Look-ups in named tables: a row name and a column name give one cell, copied from the table.

nez =
|  | sude | vomeke | simevu | mos | nopagu |
|---|---|---|---|---|---|
| bufodo | 0.77 | 0.34 | -0.15 | 0.47 | -0.51 |
| nuzi | 0.16 | 0.07 | -0.70 | 0.60 | 0.87 |
| lumazor | 0.32 | 0.96 | -0.10 | 0.82 | -0.21 |
| kesekif | 0.33 | 0.65 | 0.65 | 0.33 | 0.35 |
| zube | -0.07 | -0.07 | -0.28 | -0.27 | 0.05 |

vomeke of nuzi: 0.07
mos of bufodo: 0.47
vomeke of lumazor: 0.96
simevu of bufodo: -0.15
nopagu of kesekif: 0.35
sude of lumazor: 0.32
vomeke of kesekif: 0.65
mos of zube: -0.27
vomeke of zube: -0.07
mos of lumazor: 0.82

zami
|  | fepiruv | paz | torog | maz | zabek |
|---|---|---|---|---|---|
| noki | 59 | 82 | 75 | 58 | 92 |
| vupod | 32 | 74 | 57 | 52 | 82 |
| bido | 62 | 82 | 77 | 58 | 93 |
| pes | 64 | 83 | 78 | 59 | 93 |
| fuvusov | 29 | 73 | 55 | 52 | 81 |
| mabofe | 58 | 82 | 74 | 57 | 92 |
| samil | 34 | 74 | 59 | 53 | 83 |
| vefuso | 65 | 84 | 80 | 59 | 94 |
| sukipi | 24 | 71 | 52 | 51 | 79 |
| liv | 17 | 69 | 46 | 49 | 76 |
| sugug | 27 | 72 | 53 | 52 | 80 |

fepiruv of mabofe is 58
maz of noki is 58
maz of fuvusov is 52
zabek of samil is 83
torog of pes is 78
maz of sugug is 52
Row with the largest zabek: vefuso

vevop.csv
,podug,sobo,tid,kef,tazer,fil,savogo,niz,fiz,kaze
kepame,35,25,64,55,40,17,56,81,58,36
zakaba,45,43,60,59,41,42,49,59,51,44
raf,66,47,46,57,38,48,59,46,54,39
kup,6,56,34,22,40,23,54,61,32,38
dukevu,41,54,54,34,57,49,40,63,46,58
lobene,5,58,53,11,66,39,30,76,32,67
sur,53,50,53,47,46,55,53,54,44,52
lesizi,67,48,56,52,52,57,46,52,54,55
deku,59,52,57,47,53,56,43,57,50,56
tiro,94,44,35,32,77,53,53,57,52,69

kup, savogo -> 54
kup, tid -> 34
dukevu, tazer -> 57
kup, tazer -> 40
sur, kef -> 47
kup, kef -> 22
raf, savogo -> 59
lobene, kaze -> 67
sur, savogo -> 53
deku, kaze -> 56
lobene, niz -> 76
deku, fil -> 56
lesizi, podug -> 67
zakaba, podug -> 45
zakaba, fiz -> 51
zakaba, niz -> 59
deku, savogo -> 43
deku, sobo -> 52
dukevu, kaze -> 58
raf, tazer -> 38

zal =
	bup	mavatom	katuto	zesu	nomez	zozi	zaz	numem	sis	zif
repone	140	87	52	73	85	69	155	206	148	138
vogomi	121	70	26	91	104	59	162	223	169	118
repe	145	178	172	162	117	165	129	41	97	149
bebenu	175	144	115	83	58	107	149	127	104	177
nel	149	183	197	152	119	175	113	37	85	153
gineba	203	168	135	69	29	116	150	101	80	203
gid	112	67	32	99	119	65	155	222	173	108
bazamu	183	188	185	111	70	156	126	51	71	186
nasipid	204	162	123	63	24	108	155	112	84	205
velopot	217	161	115	46	4	98	162	121	80	218

nasipid, zesu -> 63
bebenu, zif -> 177
vogomi, numem -> 223
gineba, zif -> 203
vogomi, zaz -> 162
nasipid, numem -> 112
gineba, mavatom -> 168
Which row has the largest bup? velopot

kupibu =
,paramit,dop,limumuz,piz,zon,foroma,sab,panine,mon,numirug
rone,60,98,42,73,211,153,240,62,158,201
rof,72,126,51,99,206,164,213,69,166,178
sasen,122,152,121,151,167,128,136,105,166,130
lub,148,153,155,135,121,167,125,152,112,125
mip,126,150,128,146,161,127,139,113,158,129
datipo,129,142,138,125,137,168,140,140,113,135
vofazus,95,159,77,127,165,199,167,111,166,144
risofa,141,150,114,129,122,186,133,139,127,134
rabu,151,151,153,139,122,159,120,147,116,124
dozegu,132,153,127,125,118,193,137,148,129,136
zakitu,87,133,60,104,201,155,207,73,169,168
merapos,94,103,98,76,187,142,210,87,119,183
dad,168,168,160,155,119,158,102,143,125,110
veveb,111,157,105,126,142,194,155,131,154,140

What is the numirug of dozegu in kupibu? 136
What is the piz of risofa in kupibu? 129
What is the numirug of datipo in kupibu? 135
What is the sab of merapos in kupibu? 210
What is the piz of sasen in kupibu? 151
What is the panine of rof in kupibu? 69
What is the panine of mip in kupibu? 113
What is the piz of dozegu in kupibu? 125
What is the panine of veveb in kupibu? 131
What is the sab of rabu in kupibu? 120
Row with the largest mon: zakitu

gilabad:
|  | nuneb | savari | gipod | felid | rar | gatovo | pubot | koro | bozibu | nirev |
|---|---|---|---|---|---|---|---|---|---|---|
| kigez | 0.639 | 0.341 | 0.286 | 0.748 | -0.373 | 0.204 | -0.362 | 0.663 | -0.175 | -0.652 |
| furanez | -0.401 | 0.367 | -0.596 | 0.185 | 0.766 | 0.863 | 0.832 | -0.166 | 0.416 | 0.363 |
| tagabif | -0.525 | 0.470 | -0.471 | -0.149 | 0.631 | 0.903 | 0.938 | -0.252 | 0.955 | 0.268 |
| kub | 0.525 | 0.492 | 0.776 | 0.051 | -0.060 | 0.031 | -0.189 | 0.885 | -0.345 | -0.197 |

kub, pubot: -0.189
furanez, rar: 0.766
furanez, pubot: 0.832
tagabif, gipod: -0.471
kigez, bozibu: -0.175
kub, gatovo: 0.031
furanez, gipod: -0.596
tagabif, rar: 0.631
tagabif, bozibu: 0.955
furanez, bozibu: 0.416
tagabif, nuneb: -0.525
kigez, gipod: 0.286
tagabif, nirev: 0.268
furanez, koro: -0.166
kigez, savari: 0.341
kub, bozibu: -0.345
furanez, nirev: 0.363
tagabif, koro: -0.252
kub, nuneb: 0.525

Table lemepet
|  | tekon | gaf | zavo | ber | rufura | pur | turom | pef | bikude | kalepa |
|---|---|---|---|---|---|---|---|---|---|---|
| mopura | 133 | 112 | 90 | 114 | 112 | 98 | 125 | 108 | 131 | 114 |
| sas | 32 | 42 | 68 | 115 | 175 | 2 | 158 | 54 | 214 | 171 |
| vilekoz | 163 | 201 | 196 | 179 | 137 | 96 | 59 | 93 | 166 | 53 |
| zar | 66 | 181 | 61 | 93 | 197 | 191 | 216 | 96 | 151 | 103 |
| gok | 133 | 111 | 85 | 136 | 124 | 111 | 93 | 90 | 102 | 110 |

bikude of vilekoz is 166
kalepa of vilekoz is 53
zavo of zar is 61
ber of mopura is 114
turom of sas is 158
gaf of zar is 181
turom of gok is 93
pur of vilekoz is 96
ber of vilekoz is 179
rufura of sas is 175
pef of vilekoz is 93
kalepa of sas is 171
pef of mopura is 108
Row with the largest ber: vilekoz

san.csv
,gurako,zol,zikofot,kaloz,zuk,ribi,siluv,fof,sevigog
lumavo,48149,35626,71890,44708,31611,54160,66420,66849,42167
vav,41678,52882,78809,29497,42805,45333,36191,66386,54038
redi,48281,35798,71840,44701,31305,53889,66733,66908,41921
zetun,43986,57984,56379,24213,37131,44833,45691,54068,44577
dalabe,49925,34258,68422,45971,28889,55412,71893,65358,38972
sulu,45563,65922,35887,16846,33695,42626,50300,41819,37333
nilemak,48782,70138,15330,12507,27477,43185,61322,30694,27474
lini,38884,55683,85687,27321,46877,42888,26506,69851,59649
gebofe,50017,34828,67588,45457,29081,54938,71786,64905,38869
kisag,42924,52356,70157,29886,39549,46076,43412,62387,48901
duridat,42304,54814,71658,27718,40914,44673,38803,62031,51052
puli,49208,33978,70702,46370,29780,54826,70600,66798,40391
zeg,43235,63229,52979,19914,38421,42460,41704,50823,44832
pes,47504,65744,27892,17257,30219,44263,58051,38086,32182

duridat, ribi => 44673
vav, ribi => 45333
duridat, zikofot => 71658
puli, kaloz => 46370
zetun, zuk => 37131
lumavo, sevigog => 42167
duridat, zol => 54814
dalabe, gurako => 49925
lini, gurako => 38884
lini, kaloz => 27321
kisag, kaloz => 29886
redi, zuk => 31305
sulu, kaloz => 16846
lumavo, zikofot => 71890
lini, zikofot => 85687
dalabe, kaloz => 45971
zetun, fof => 54068
zetun, kaloz => 24213
dalabe, ribi => 55412
Row with the largest gurako: gebofe

